These are the activations of a small neural network, seen along a few directions. Each row is one input.
Each table varies a few parts of the input and shows all the possible inputs, shuffled.
Descriptions start from the smaller parts, as in this example, which fits no table here: ring(5) and (point or (values(2) and line(4)) or line(11)).
Shared parts are said once, and a part with two or three values counts as separate values.
In the rows, zero is written as 128.

A family of inputs:
r1: [107 155 162  84 121 116 135  97 165 125 157  91  96 184 137 105]
r2: [149  82  74 180 162 130  94 151 101 115 101 152 141  91 129 145]
r3: [105 163 132  96 147 129  74 152 130  99  58 156  80  48 108 156]
r4: [134  56 120 136  73 135 203  84 181 147 157  86 141 115  92 121]
r5: [108 152 121 113 166 104  82 182 118 110 105 151  76 101 132 138]
r6: [158  99  91 189 148 133 103 125  99 108 110 156 154 167 158 130]
r7: [166  84 100 167 139 134 108  95 108 138 131 115 164 191 144 145]
r8: [134 147 148 145 103 166 192 134 103 154 186 137 228  77 136  88]
r9: [ 87 139 162  70  96 119 185 111 186 158 158  91  64 134  81 123]
r10: [119 178 129 130 149 107  94 163 112 118 110 154  86 178 158 145]
r11: [126 163 135 109 138  96  90 125 135 132 134 115  94 198 151 152]
r12: [153  80 117 142  93 141 173  86 141 136 143  78 168 169 155 118]
r13: [ 89 216 202  85 114 130 172 162 113 151 175 144 156  99 118  78]
r14: [158  79 100 144 145 153  90 126  99 102  67 165 143  39  91 149]
- What do these inputs look like to the network? => values(2) and (point or line(6))
- The inputs of r12 and r1 match in every part but the values(2) part. If r6 is changed in the same way as r12 into r1, which row does it become? => r10
- Change only the values(2) part in r3. List by row number the other rows that result. => r14

A family of inputs:
r15: [146 125 113 146 147 119  94 164 103 109 112 149 152  58 121 136]
r16: [112 122 155 112  86 152 194  96 159 149 165  94 168 131 133  95]
r17: [ 91 143 162  65 120 122 133 109 186 126 133 115  45 154  92 126]
r18: [126 112 148 103 105 141 175  97 149 138 175 113 145 180 142  87]
r19: [136 122 133 141 117 128 157  95 128 160 186 110 143 239 157 119]
r20: [ 61 243 173  76 134  90 113 186 139 127 127 147  70 124 156 119]
r21: [146  98 104 177 147 125 110 146 129 105 122 122 146  88 112 129]
r22: [162  85  89 166 143 121  95 115 114 121 116 129 136 124 121 156]
r23: [150 121 104 134 154 131  76 143  93 112  79 164 117 117 133 160]
r24: [146 134 112 124 155 130  82 161  85 109  71 152 131  87 136 148]
r25: [109 132 159 128  72 151 215  95 152 160 160  99 174  93 104  99]
r26: [152  99  85 165 156 125  90 130  99 120  90 143 110 141 128 162]
- What do these inputs look like to the network? => values(2) or line(4) or ring(6)
- Which other rows belong to the same alternative as r17? List them by row number. => r20

A family of inputs:
r27: [157  30  97 190  87 164 225  89 124 152 167 104 221  73 100  90]
r28: [ 83 200 205  49 109 142 123 114 178 110 130 125 100  74  92 108]
r29: [160 186  79 200 192  91  41 210  30  95  61 203 138 159 217 152]
r30: [ 73 181 163  78 126 106 119 163 162 115 101 138  53  49  83 129]
r31: [180  16  67 167 129 147 103  69 139 127 104  97 135 187 118 181]
r32: [107 114  73 145 158  67  96 168 148 122 102 133  21 169 139 171]
r33: [170  25  92 159 121 179 122  99 137 123  92 123 165  55  74 163]
r34: [101 150 187 108  70 147 242 114 149 171 237 111 197 114 115  54]
r35: [167  19  78 195 103 143 195  60 126 162 183  85 185 209 143 110]
r36: [184  92  88 150 175 148  32 112  70  93  56 150 137 170 163 172]
r37: [146 191  99 192 174 129  63 227  34  94  56 219 173  30 165 143]
r38: [ 99 118  92 144 150 101 112 198 141 113  93 152  54  35  90 155]
r39: [107 181 182  69 100 115 165  93 150 157 187  81 132 220 165  99]
r40: [ 95 189 202  60  94 146 173 120 149 141 176 114 171  89 123  79]
r41: [ 98 186 182  57 127 109 105  98 178 120 140  93  64 203 129 120]
r42: [ 84 180 142  78 136  80  98 131 169 136 120 119  19 187 125 153]
r43: [179 100 105 146 165 172  55 145  71  96  53 165 172  43 106 166]
r44: [114 146 171 116  86 120 232  94 149 177 246  91 166 238 156  59]
- The inputs of r30 and r42 match in every part but one. If r40 is changed in the same way as r30 into r42, which row does it become? => r39
- What do these inputs look like to the network? => values(2) and (line(4) or line(5))

A family of inputs:
r45: [ 97 136 138 116 137  97  99 135 140 114  77 120  41 152 115 147]
r46: [103 176 199  86  87 136 179 137 133 130 154 121 188  91 127  84]
r47: [108 144 135  80 143 115 125 108 191 122 160  94  54 149 111 119]
r48: [169  71  77 168 130 127 112  77 116 125  99  99 133 170 135 159]
r49: [122 153 102 130 153 126  84 174 136  97  79 150  86  25  90 155]
r50: [109 119 161 130  95 116 205 151 121 151 179 116 191 103 132  72]
r51: [130 116 112 149 141 104 120 169  82 141 103 132 105 203 161 141]
r52: [131 188 133 125 143 103  85 120 114 121 102 121 105 176 165 152]
r53: [ 96 161 149  86  99 124 185 110 176 138 158  96 113  46  92  91]
r54: [136 121  80 166 159 122 102 163  79 126  97 179 119 131 168 145]
r55: [107 184 185  90 105 115 150  99 146 149 187 124 145 164 124 110]
r56: [146 127  87 182 170 134 107 179  67 108 111 176 147  73 139 124]
r57: [150  67 141 135  79 165 201  95 135 153 148  92 200  84 108 106]
r58: [126 179 155  82 134 137 120 110 155 120 158 119 115 192 157 110]
r59: [172  56  97 194 153 173 101 133  97  98  76 158 179  72  99 141]
r60: [134 178 117 125 153 118  54 155 100 116  90 155 126 111 163 168]
r61: [113 149  90 120 147 107  71 155 147 116  78 139  63  76 119 177]
r62: [136 173 140 132 165 139  63 186  72 100  85 163 157  61 123 138]
r63: [162  50 115 121 111 152 137  80 155 122 152 102 147 189 127 121]
r64: [ 78 155 169  97 103 123 171  99 189 144 163 116  80 137  91 116]
r65: [105 133 151 132  97 126 190 128 127 172 186 126 137 184 135 107]
r66: [144  60 142 123  90 146 177  60 134 164 172 112 162 162 103 114]
r67: [163  46  85 171 143 150  85 125 104 112  75 148 156 120 129 170]
r68: [133 131 113 134 135 119 149 123 154 134 181 113 121 201 160 104]
- What do these inputs look like to the network? => line(4) and line(6)
- The inputs of r54 and r56 match in every part but the line(6) part. If r61 is changed in the same way as r54 into r56, which row does it become? => r49
- Change only the line(4) part in r65. List by row number the other rows that result. => r55, r64, r66
